These are the activations of a small neural network, seen along a few directions. Each row is one input.
In each table, some parts of the input vary, and every possible input appears once, in random order.
A made-up example of a description, with smaller parts first: one of 8 places around a ring, together with either a single point or one of 11 places around a ring or (one of 3 separate values, together with one of 6 places along a line).
Shared parts are said once, and a part with two or three values counts as separate values.
(in the rows, 128 means zero)

Other details of the inputs vary at random and push rows far along two fixed directions, the same in every table; ignore that.

A family of inputs:
row 1: [111 157  90 126 115 123 129 129 148 143  77  83]
row 2: [ 56 152 109 154 144 184 141  84 169 114 147 144]
row 3: [ 59 118 101 128 174 156 155 115 151 113 142 113]
row 4: [ 54 109  84 132 180 182 175  92 150 116 151 132]
row 5: [206 123 186 119 104  74  91 162  93 128 118 127]
row 6: [ 44  99  87 132 155 176 147 100 165 130 171 144]
row 7: [122 191 107 172  73 135 111 124 133 131  68 102]
row 8: [133  86 164  93 196 144 145  92 135 110 219 186]
row 9: [ 73 166 105 150 127 169 131  89 165 125 130 132]
row 10: [ 59 122  95 106 158 161 137  98 174 138 150 122]
row 11: [ 59 113  87 113 158 171 148  83 174 130 171 135]
row 12: [ 59 107  91 124 180 179 174  89 152 116 161 136]
row 13: [202 138 162 102 126  96 115 140 101 128 126 141]
row 14: [203 126 174 113  92  84  90 156 107 143 125 142]
row 15: [ 88 134  90 159  92 138 138 148 127 145  83 104]
row 16: [107 143  96 141  86 134 128 148 135 145  77  91]
row 17: [130  87 178  99 200 125 136 109 133 107 205 167]
row 18: [200 123 164 115 124  97 115 135 100 124 136 144]
row 19: [134  76 173 106 167 133 116 112 132 117 227 194]
row 20: [117 158  92 138 108 118 126 144 132 135  62  73]
row 21: [128 168  91 127 112 120 135 134 135 146  68  86]
row 22: [134  92 160 100 157 127 110 106 140 128 212 185]
row 23: [ 49 102 101 128 152 169 151 106 158 138 163 143]
row 24: [142  93 184  95 190 119 129 114 129 108 202 162]
row 25: [ 99 141  97 156 107 121 129 151 125 131  70  85]
row 26: [110 182 108 183  84 143 122 124 128 123  74 104]
row 27: [184 126 166 115 144 110 133 148  89 112 135 146]
row 28: [204 103 184 141  98  80  92 167  77 119 143 158]
row 29: [197 130 167 116 132 104 127 150  86 118 127 140]
row 30: [138 167  89 131  99 125 137 138 118 142  57  84]
row 31: [112 183 110 186  84 143 121 131 124 119  77 104]
row 32: [ 62 104  94 126 159 169 154  90 162 125 169 133]
row 33: [137  89 176 105 171 117 120 119 131 116 192 163]
row 34: [ 56 107  89 127 147 169 141 100 168 135 166 141]
row 35: [189 104 176 129 120  98 110 145  92 113 158 151]
row 36: [104 141  99 149 100 124 126 151 122 133  65  80]
row 37: [118 158  95 132 105 119 129 139 134 139  68  72]
row 38: [203 132 168 113 130  98 121 148  87 120 123 139]
row 39: [119 130 166 133 160 154 119  88 144 108 194 183]
row 40: [ 64 126  97 106 171 157 150  97 173 131 150 117]
row 41: [ 60 121  85 116 137 169 139 103 175 150 148 134]
row 42: [194 130 174 107 140  96 119 146 101 116 133 138]
row 43: [ 54 110 100 127 163 158 147 110 162 125 146 119]
row 44: [139  92 161  95 169 131 119  96 142 122 215 180]
row 45: [125 148  87 149  78 121 124 135 125 141  71  83]
row 46: [213 121 184 125  94  81  95 170  98 137 121 140]
row 47: [112 139  86 165  87 126 136 141 113 130  75  85]
row 48: [203 115 190 128  95  83 101 174  84 125 129 141]
row 49: [134 100 166  96 199 133 144 110 130 108 192 169]
row 50: [111 139  95 151  91 133 129 154 133 145  67  93]
row 51: [125 151  87 144 100 130 144 131 119 136  68  87]
row 52: [189 159 181 161  94 108  94 136 101 109 126 151]
row 53: [ 44 100  99 132 154 171 153 109 158 135 162 145]
row 54: [ 74 124  86 107 165 168 155  85 166 132 154 137]
row 55: [122 159  89 147 108 136 153 147 108 130  62  83]
row 56: [131 164  89 133 104 132 145 141 120 139  63  84]
row 57: [108 147  90 141  79 129 121 141 134 157  76 100]
row 58: [ 72 132  90 103 173 161 161  95 168 123 140 127]
row 59: [126 151  86 147  78 120 122 134 129 144  74  84]
row 60: [114 143  86 155  89 130 134 134 122 136  80  86]
row 61: [135 102 156  85 191 147 144  97 138 117 202 177]
row 62: [144  94 168  98 158 127 116 120 143 128 194 177]
row 63: [111 151  85 140  73 130 119 143 140 159  72  97]
row 64: [196 136 167 110 134  87 120 147 103 119 123 136]
row 65: [204 125 183 116 103  75  90 158  97 130 119 127]
row 66: [110 137 103 156  85 124 131 160 119 141  64  94]
row 67: [130 101 162 100 195 133 151 115 126  98 187 167]
row 68: [206 118 181 124  88  80  91 161  89 141 127 150]
row 69: [117 157  93 137 119 134 146 142 124 128  67  82]
row 70: [ 95 174 105 186  97 149 130 122 130 118  85 112]
row 71: [202 125 166 109 120  94 114 133  99 126 136 147]
row 72: [ 62 110  88 121 176 178 170  88 154 119 156 135]
row 73: [136  82 177 104 159 128 120 117 126 125 209 189]
row 74: [209 110 183 140  92  76  90 168  79 123 140 152]
row 75: [119 149  82 146  72 122 112 139 134 150  75  95]
row 76: [195 126 174 117 109  76  93 153 109 133 122 129]
row 77: [131 100 165 106 196 134 148 118 118 102 186 164]
row 78: [203 122 167 131  85  81  87 155  97 137 130 143]
row 79: [112 153  95 148 111 119 134 151 124 126  63  73]
row 80: [208 120 178 121  97  86  94 163 103 138 123 141]
Description of these inputs: one of 8 places along a line, together with either a single point or one of 9 places around a ring.
Q: Changing only the place on the line of 8 turns row 50 into row 80. The same change can be made to row 43. Which row results?
A: row 65
Q: Changing only the place on the line of 8 turns row 48 into row 46. The same change can be made to row 79. Which row results?
A: row 20
Q: Changing only the place on the line of 8 turns row 19 into row 22. The same change can be made to row 73. Which row results?
A: row 41
Q: A walk changes only the place on the line of 8. It starts at row 4 and steps to row 12. List the rest of the walk in order.
A: row 72, row 51, row 8, row 18, row 71, row 54
Q: Change only the place on the ring of 9 in row 55. List by row number the other rows that result.
A: row 3, row 4, row 15, row 25, row 28, row 47, row 66, row 77
Q: Change only the place on the line of 8 in row 61. List by row number the other rows that result.
A: row 13, row 27, row 29, row 30, row 38, row 55, row 56

A family of inputs:
row 81: [131 175 107 133 103 122 131 129 145 139  70  76]
row 82: [125 150  79 140 121 119 147 138 107 117  68  78]
row 83: [ 21 122  64 115 165 166 145  95 193 137 153 119]
row 84: [115 147 107 141  98 122 113 147 141 142  78  79]
row 85: [197 111 159 107 121 103 136 153  77 124 131 135]
row 86: [122  84 149 120 133 153 111  87 144 135 216 190]
row 87: [142 156  93 130 103 140 144 143 102 129  64  88]
row 88: [136 159  83 128  74 109 114 140 140 153  66  81]
row 89: [ 35 102  76 128 162 168 164 117 161 140 128 114]
row 90: [142 109 169  76 200 120 136  91 155 113 221 186]
row 91: [103 149  91 142  98 108 112 159 128 145  60  81]
row 92: [178 100 185 120 143  96 129 144  90 109 152 137]
row 93: [122  81 161 104 165 125 121 125 142 131 183 168]
row 94: [174  97 168 115 124 100 118 172  91 137 133 141]
row 95: [  9 163  83 153 161 198 149  72 180 122 154 148]
row 96: [127 146  86 168  51 128 105 116 129 158  82 102]
row 97: [110 151  92 194  75 123 117 158 117 118  79 110]
row 98: [174 118 186 174 103 106  99 159  94 101 139 153]
row 99: [191 125 179 152  86 100  79 122 105 123 151 137]
row 100: [ 45 140  62 109 162 181 167  80 188 145 139 116]
row 101: [ 33 111  69 116 148 170 148  95 190 146 142 124]
row 102: [137 101 157  72 183 146 141  99 154 135 211 186]
row 103: [136 100 153  97 191 147 153  96 114 101 194 169]
row 104: [ 23 109  67 129 176 168 162 115 162 133 137 109]
row 105: [186 170 207 160  94 104  89 140  96 109 128 153]
row 106: [131 142  81 143  99 122 151 140 109 132  59  78]
row 107: [144 187  94 139 116 115 131 136 122 129  47  85]
row 108: [135 106 151  84 171 117 114 103 157 117 202 163]
row 109: [131 128  93 132  87 122 151 161 103 148  64  86]
row 110: [118 183 108 168  61 148 116 140 126 143  63 118]
row 111: [109 138 114 152 109 123 129 163 115 138  62  74]
row 112: [185 103 171 114 140  80 125 149  84 109 152 142]
row 113: [115  83 154 153 142 142 125 120 129 115 191 193]
row 114: [171 113 167 157  79 108 107 163  93 124 136 164]
row 115: [178  98 164 113 127  91 132 148  90 118 144 141]
row 116: [194 126 164 149  85  88  76 121 105 133 153 152]
row 117: [ 39 137  68 115 177 188 176  77 179 129 131 124]
row 118: [206 152 197 115 135  95 114 139  94 109 119 131]
row 119: [ 42 136  63 121 205 189 176  79 164 102 147 118]
row 120: [191 129 182 107 120  90  96 137 123 125 142 132]
row 121: [135 155  97 153 109 122 143 144 106 118  56  61]
row 122: [139 169 105 154 120 131 145 137 115 113  55  71]
row 123: [120 119 178 132 160 149 117  92 137 112 206 207]
row 124: [137 156  86 117  76 121 119 146 145 158  70  89]
row 125: [115  74 161  94 168 141 124 131 144 137 196 177]
row 126: [121  75 157  86 172 144 127 117 154 143 218 180]
row 127: [167 114 188 123 129  95  99 157 109 125 132 131]
row 128: [207 143 170 102 117 100 121 152  96 127 119 145]
Q: Changing only one part turns row 95 into row 105. The same change can be made to row 91. Which row results?
A: row 127
Q: Changing only one part turns row 108 into row 120. The same change can be made to row 97. Which row results?
A: row 98
Q: Describe the family of inputs behind these rows.
A: one of 4 places along a line, together with either one of 3 separate values or one of 9 places around a ring
Q: A walk changes only the place on the line of 4. It starts at row 109 and steps to row 115. List the rest of the walk in order.
A: row 112, row 92
Q: Change only the choice among 3 separate values in row 96. List by row number the other rows that result.
A: row 113, row 123
Q: A walk changes only the place on the ring of 9. It starts at row 126 and steps to row 125. List the rest of the walk in order.
A: row 94, row 109, row 85, row 87, row 128, row 102, row 124

A family of inputs:
row 129: [147 146 141 152 114 119 126 145 107 118 102 123]
row 130: [108 133 117 118 136 136 130 121 147 137 123 122]
row 131: [156 116 174 102 176 116 126 115 123 107 180 158]
row 132: [153 149 115 117 114 115 127 131 126 137  99 103]
row 133: [104 117 104 135 104 139 120 122 144 143 136 135]
row 134: [165 100 174 128 124 114 103 125 110 122 181 176]
row 135: [195 129 119 122  88  77 128 187  77 140  49  74]
row 136: [166 156 121 131 111 108 129 137 113 127  86 102]
row 137: [123 119 131 136 108 121 107 132 136 137 136 135]
row 138: [ 67 130  99 140 150 172 158 104 148 120 137 132]
row 139: [ 89 146  92 119 140 148 143 111 158 135 109  99]
row 140: [158  75 174  87 185 104 137 144 108 113 178 147]
row 141: [ 36 121  82 149 133 172 140 101 172 133 139 122]
row 142: [123 122 137 124 122 126 114 135 137 138 136 135]
row 143: [119 130 145 150 127 136 120 126 127 117 140 141]
row 144: [148 156 129 143 117 116 129 139 111 118  90 109]
row 145: [142 101 173 131 150 134 122 111 118 111 194 180]
row 146: [ 88 141  96 131 151 159 158 104 140 121 125 121]
row 147: [143 141 120 119 110 120 122 134 129 142 105 119]
row 148: [131 132 118 126 101 128 120 136 129 144 118 127]
Q: Changing only one part turns row 132 into row 139. The same change can be made to row 148. Which row results?
A: row 142
Q: Describe the family of inputs behind these rows.
A: one of 2 separate values, together with either a single point or one of 9 places around a ring
